Each row below holds a small network's activations on one input, seen along a few directions.
Each table varies a few parts of the input and shows all the possible inputs, shuffled.
A made-up example of a description, with smaller parts first: one of 4 places along a line, together with either a single point or one of 11 places along a line or (one of 3 separate values, together with one of 5 places around a ring).
Shared parts are said once, and a part with two or three values counts as separate values.
In the rows, 128 means zero.

Other details of the inputs shift rows strongly along two fixed directions, in all tables alike. That doesn't count.
To show where, the next rows are all for the same input, with only those details redrawn:
[111 133 153  73  55 183 138  88  71 129  66 128 110]
[176  65 133 154  93 182 156 133 147 112 121 161 160]
[192  47 129 173 100 183 162 144 165 108 133 170 172]
[167  73 136 143  86 183 155 127 137 114 113 158 153]
[133 151  88 182 198 102 103 138 164 100 185  97 131]

Rows:
row 1: [ 74 208 125 119 133  66  62  86  99 130 136  69  87]
row 2: [169  74 146 139 111 179 167 161 131 145 123 188 143]
row 3: [148 109 159  97 231  39  78  60 234  98 217 134 186]
row 4: [189  42 150 188  96 153 148 131 139 129 141 188 188]
row 5: [157  79 118 138  85 167 189 131 145 143  91 153 152]
row 6: [204  41 198  55 137 132 141  69 215 115 144 190 211]
row 7: [201  28 167  68 140 128 191  87 246 127 152 201 223]
row 8: [104 132  83 172 212  88 126 173 176 130 165  91 128]
row 9: [129 135 115 173 193  82  78 171 170 122 178  89 128]
row 10: [167  56 101 158  94 180 203 147 170 127 123 169 166]
row 11: [188  19 152 175 117 173 144 174 170 120 120 166 175]
row 12: [133 138 170  70  39 148 139 104  72 130  62 122 107]
row 13: [ 55 247 110  90 167 102 110 104  67 139 137  83  86]
row 14: [ 64 226  91 105 169  84 126 106  81 159 129  79  98]
row 15: [168  56 152 163  78 156 137 112 138 120 108 162 159]
row 16: [ 91 162 141  48  28 156 162  90  72 170  43 115  96]
row 17: [182  55 117 159  97 155 208 154 162 120 108 162 162]
row 18: [158 118  98 201 224  97  99 170 167 123 211 131 138]
row 19: [172  37 111 154 106 177 187 163 175 138 120 175 144]
row 20: [ 55 209  91  92 178  93 116 122  84 161 138  90  73]
row 21: [171  58 107 153 110 172 188 169 149 142 126 197 178]
row 22: [188  64 144 161  95 169 149 132 148 122 107 157 162]
row 23: [ 71 215 107 105 161 103  86  95  92 116 133  66  83]
row 24: [171  63 161 157  85 141 156 126 108 118 123 176 167]
row 25: [126 177  89 165 177  96 120 150 173 115 185 101 121]
row 26: [ 54 214  81  90 168  95 108 119 104 133 116  78  79]
row 27: [123 137 117 176 218  89  89 168 138 129 183 105 142]
row 28: [161 147  94 211 219  92 131 166 175 126 197 128 159]
row 29: [ 69 217 122  81 149  89  59 110  90 139 129  65  51]
row 30: [152 142  87 198 225 100 119 184 176 116 201 143 155]
row 31: [ 79 217 113  93 150  89  62 118 100 125 132  75  79]
row 32: [126 127 106 182 178  73  70 145 173 116 197 110 108]
row 33: [170 145  97 201 194  72 134 177 198 101 192 109 139]
row 34: [117 152 168  62  33 160 122  87  67 151  54 117 103]
row 35: [ 85 139 166  71  44 164 129  71  36 142  82 146 116]
row 36: [165 147  92 206 194  84 121 167 205 119 192 111 144]
row 37: [124 144 113 182 182  63  96 124 145  91 168  95 123]
row 38: [ 85 113 186  66  36 148  99 104  68 148  61 124 104]
row 39: [ 87 126 164  64  47 162 102  83  59 126  53 140 100]
row 40: [188  61 119 156  78 144 204 162 171 128 118 162 162]
row 41: [ 85 145 181  52  74 173 143 124  43 166  52 138 109]
row 42: [110 144  97 182 179  88  90 117 153  97 184 102 126]
row 43: [ 70 137 155  46  67 166 162 119  44 178  49 132 110]
row 44: [131 159  77 178 206  70 158 158 147 125 182 109 141]
row 45: [106 116 118 187 200  76  71 150 161 108 172  97 130]
row 46: [ 64 229 118  85 171  95  68 109  58 135 129  86  86]
row 47: [ 37 198 144  99 166  74  56 106  56 142 130  77  89]
row 48: [143  62 134 125  79 159 172 168 154 154 100 151 148]
row 49: [ 48 204 130  96 162  81  59  93  58 141 141  90  67]
row 50: [151  85 108 130  67 167 191 141 156 140 118 157 149]
row 51: [ 63 242 112  78 150  91  80 122  98 132 119  77  68]
row 52: [123 165  91 162 203 102 105 159 165 106 162 112 118]
row 53: [174  64 159 151  59 134 145 127 136 111 116 158 151]
row 54: [168  54 144 152  69 153 120 140 153 116 126 178 156]
row 55: [166  31 148 162  94 164 128 136 152 118 124 176 140]
row 56: [135 154  98 167 193  92 104 170 183 125 186 108 102]
row 57: [113 161  62 175 203  95 151 150 153 133 196 115 142]
row 58: [124 140 167  80  64 167 136  92  49 155  68 140 126]
row 59: [ 54 241 106  88 160 105 105  99  88 123 120  66  71]
row 60: [134 158  92 182 204  99 109 142 141 116 202 113 144]
row 61: [142 163 100 181 204  80 131 156 166  97 165  98 123]
row 62: [196  57 198  48 136 136 165  77 221 119 135 197 206]
row 63: [208  45 144 175 103 158 168 152 158 101 118 164 170]
row 64: [ 90 139 163  66  19 158 117  73  65 135  76 129 101]
row 65: [131 165  93 167 173  93  96 139 162 111 188  93 124]
row 66: [116 157 170  64  64 158 170 109  44 144  58 142 113]
row 67: [ 56 207 128  98 180  96  89 134 101 133 112  66  78]
row 68: [ 83 144 141  34  37 164 153 106  75 171  53 126  71]
row 69: [188  45 136 161 113 183 168 169 175 124 122 182 143]
row 70: [172  88 144 144  91 174 170 135 144 130  92 159 150]
row 71: [ 97 125 167  74  57 160 111  92  45 141  75 160 120]
row 72: [ 76 233 129  93 166  73  94 100  49 128 125  69  85]
row 73: [105 126 165  56  63 179 117  98  64 143  54 129  80]
row 74: [145 130  58 191 196  85 129 184 211 120 196 122 143]
row 75: [ 99 134 177  57  52 166 135 131  84 156  52 125 101]
row 76: [134 146  92 174 205  98  83 153 163 100 172 107 127]
What do these inputs look like to the network?
Answer: one of 4 places along a line, together with either a single point or (one of 3 separate values, together with one of 6 places along a line)
Changing only the place on the line of 4 turns row 37 into row 17. The same change can be made to row 47. Which row results?
Answer: row 43
Change only the choice among 3 separate values in row 55. List by row number the other rows that result.
Answer: row 32, row 49
Change only the choice among 3 separate values in row 45. List by row number the other rows that result.
Answer: row 38, row 47
Change only the place on the line of 6 in row 57. List by row number the other rows that result.
Answer: row 14, row 20, row 21, row 43, row 44

Rows:
row 77: [ 91 171 141  89 158  88  84 110 123 135 131  90 104]
row 78: [114 120 125 126 163  97  98 119 160 128 150 119 128]
row 79: [118 157 118 147 137 101 108 128 113 121 137 102 113]
row 80: [ 88 192 118 128 136  99  93 114  95 118 129  85  98]
row 81: [161 104  88 186 221  71 134 141 229 106 212 133 174]
row 82: [129 134 115 120  93 164 163 140 111 142  98 137 123]
row 83: [169 126  61 221 209 106 145 187 202 113 198 124 149]
row 84: [149  91 148  93 101 146 160 107 149 131 123 163 159]
row 85: [145 136 113 140 193  82 132 127 185 117 182 129 147]
row 86: [130 114 131 138  89 146 126 123 108 123 122 136 127]
row 87: [ 81 167 136  83 152  98  79 102 119 136 137  99 101]
row 88: [132 104 144 121  89 141 126 100 116 124 118 139 137]
row 89: [142  97 156  96 110 148 118 119 144 129 111 147 133]
row 90: [136 109 145 125  93 141 122 104 117 123 125 142 137]
row 91: [ 91 187 107 109 119 130 142 128  93 143 103 100 100]
row 92: [170  91 113 150  98 175 184 156 142 131 108 154 145]
row 93: [ 75 214 132  57 159  75 109  83 108 134 124  80 102]
row 94: [157  56 176 118 127 166 135 136 116 146 122 193 174]
row 95: [135 126 123 143 186  98  90 140 181 119 171 120 137]
row 96: [ 73 203 108 111 156 103  93 136  94 129 115  72  68]
row 97: [106 152 112 144 143 111 114 159 119 135 128 100 103]
row 98: [132 128 114 128  99 154 168 142 113 145 109 140 119]
row 99: [120 159 128 131 141 108  95 107 125 113 142 109 121]
row 100: [177  79 147 107 112 151 170 117 170 117 120 165 167]
row 101: [ 66 197 140  68 159  83  73  95 102 139 127  85  79]
row 102: [ 76 204 144  39 133  90 118  76  94 141 103  92 100]
row 103: [167 111  87 231 196  86 113 169 188 100 209 126 147]
row 104: [132  92 145 117  65 173 152 150 100 145  83 154 112]
row 105: [146 123  60 214 200 100 146 177 189 123 200 119 147]
row 106: [130 130 133 118 167 108  98 125 160 119 145 114 124]
row 107: [135  97 165 125  86 178 144 124  50 140  95 173 149]
row 108: [ 79 205 108  95 121 117 136 122  77 150  99  85  87]
row 109: [163 102  92 182 219  77 135 144 227 107 217 134 176]
row 110: [122 119 105 130  95 153 168 134 117 144 103 137 125]
row 111: [136 124 137 124  84 153 127 119 103 118 101 133 119]
row 112: [152  67 125 160  93 168 149 169 140 134 123 161 139]
row 113: [162  70 133 160  98 174 157 171 146 128 109 152 135]
row 114: [179  57 160 126 141 159 176 130 139 137 140 203 200]
row 115: [123 128 107 191 212 111 113 186 118 135 176 136 140]
row 116: [124 102 147 114  62 174 148 148  99 141  75 144 117]
row 117: [139 102 168 124 115 157 129 109  71 136 119 169 158]
row 118: [131 127 137 125  85 151 124 122 102 121 104 132 122]
row 119: [135  75 124 147  86 161 150 155 130 137 102 152 129]
row 120: [132  95 147 115  65 168 151 152 100 147  77 147 117]
row 121: [120 135 116 150 145  97 103 106 138 114 151 114 129]
row 122: [144 106 151 113  58 172 143 115  94 119  79 141 123]
row 123: [ 80 161 133  87 155  94  83 102 124 136 137  96 103]
row 124: [139 116 139 137  87 140 133 127 106 124 109 129 130]
row 125: [136 121 141 130  88 154 134 120 107 118 102 126 120]
row 126: [127 145  82 197 202  94 100 184 172 116 183 103 119]
row 127: [141 146 103 188 198  71  94 132 168 105 198 110 132]
row 128: [177  75 152 148  93 160 145 120 147 112 121 155 155]
row 129: [175  81 145 108 112 150 166 119 171 119 123 169 167]
row 130: [161  68 164 111 103 162 136 128 158 128 112 156 147]
row 131: [173  75 153 147  87 147 143 122 138 120 121 157 161]
row 132: [126 114 126 105  61 180 174 129  94 151  86 151 123]
row 133: [148 110 117 136  94 158 177 150 123 146 104 146 136]
row 134: [ 69 217 133  92 138  87  77  82  82 122 121  74  89]
row 135: [100 178 143  60 137 112 130  85 119 128 111 102 111]
row 136: [ 84 200 142  76 117 109  89  75  75 119 100  83  85]
row 137: [172 111 102 216 200  76 107 151 196 102 206 123 161]
row 138: [138  85 177  74  72 157 133 112 120 145  82 155 135]
row 139: [ 76 168 102 130 148 106 102 143 107 136 132  90  88]
row 140: [166  91 117 152  97 178 187 156 143 134 108 152 144]
row 141: [ 68 188 121 101 112 109  95  95  71 129 112  85  85]
row 142: [ 72 220 128  53 162  85 101  81 110 129 125  84  98]
row 143: [ 62 221 106 108 184 110 122 128  44 157 127  99  99]
row 144: [167  88 150 131  84 159 135 112 132 114 111 157 147]
row 145: [160 101  76 239 197  84 112 164 197  98 208 123 156]
row 146: [152  84 131 142  89 172 147 163 132 130 100 153 126]
row 147: [104 177 127  91 164  89 121 101 142 123 141 104 127]
row 148: [131  92 176  75  72 162 129 110 121 139  83 152 136]
Changing only one part turns row 148 into row 134. The same change can be made to row 94. Which row results?
Answer: row 117
What do these inputs look like to the network?
Answer: one of 6 places along a line, together with either a single point or one of 11 places along a line
Start at row 119 and move only the place on the line of 11, one step at a time. The first step leads to row 139. Which rows follow, in order?
Answer: row 112, row 104, row 120, row 97, row 116, row 126, row 146, row 96, row 113
Which other rows agree with row 102 in the place on the line of 6? List them by row number.
Answer: row 81, row 84, row 85, row 93, row 100, row 109, row 114, row 129, row 135, row 142, row 147
Change only the place on the line of 11 in row 122. List by row number the other rows that result.
Answer: row 79, row 80, row 86, row 103, row 111, row 118, row 124, row 125, row 141, row 145
Which other rows agree with row 105 in the place on the line of 6? List them by row number.
Answer: row 82, row 83, row 91, row 92, row 98, row 108, row 110, row 132, row 133, row 140, row 143
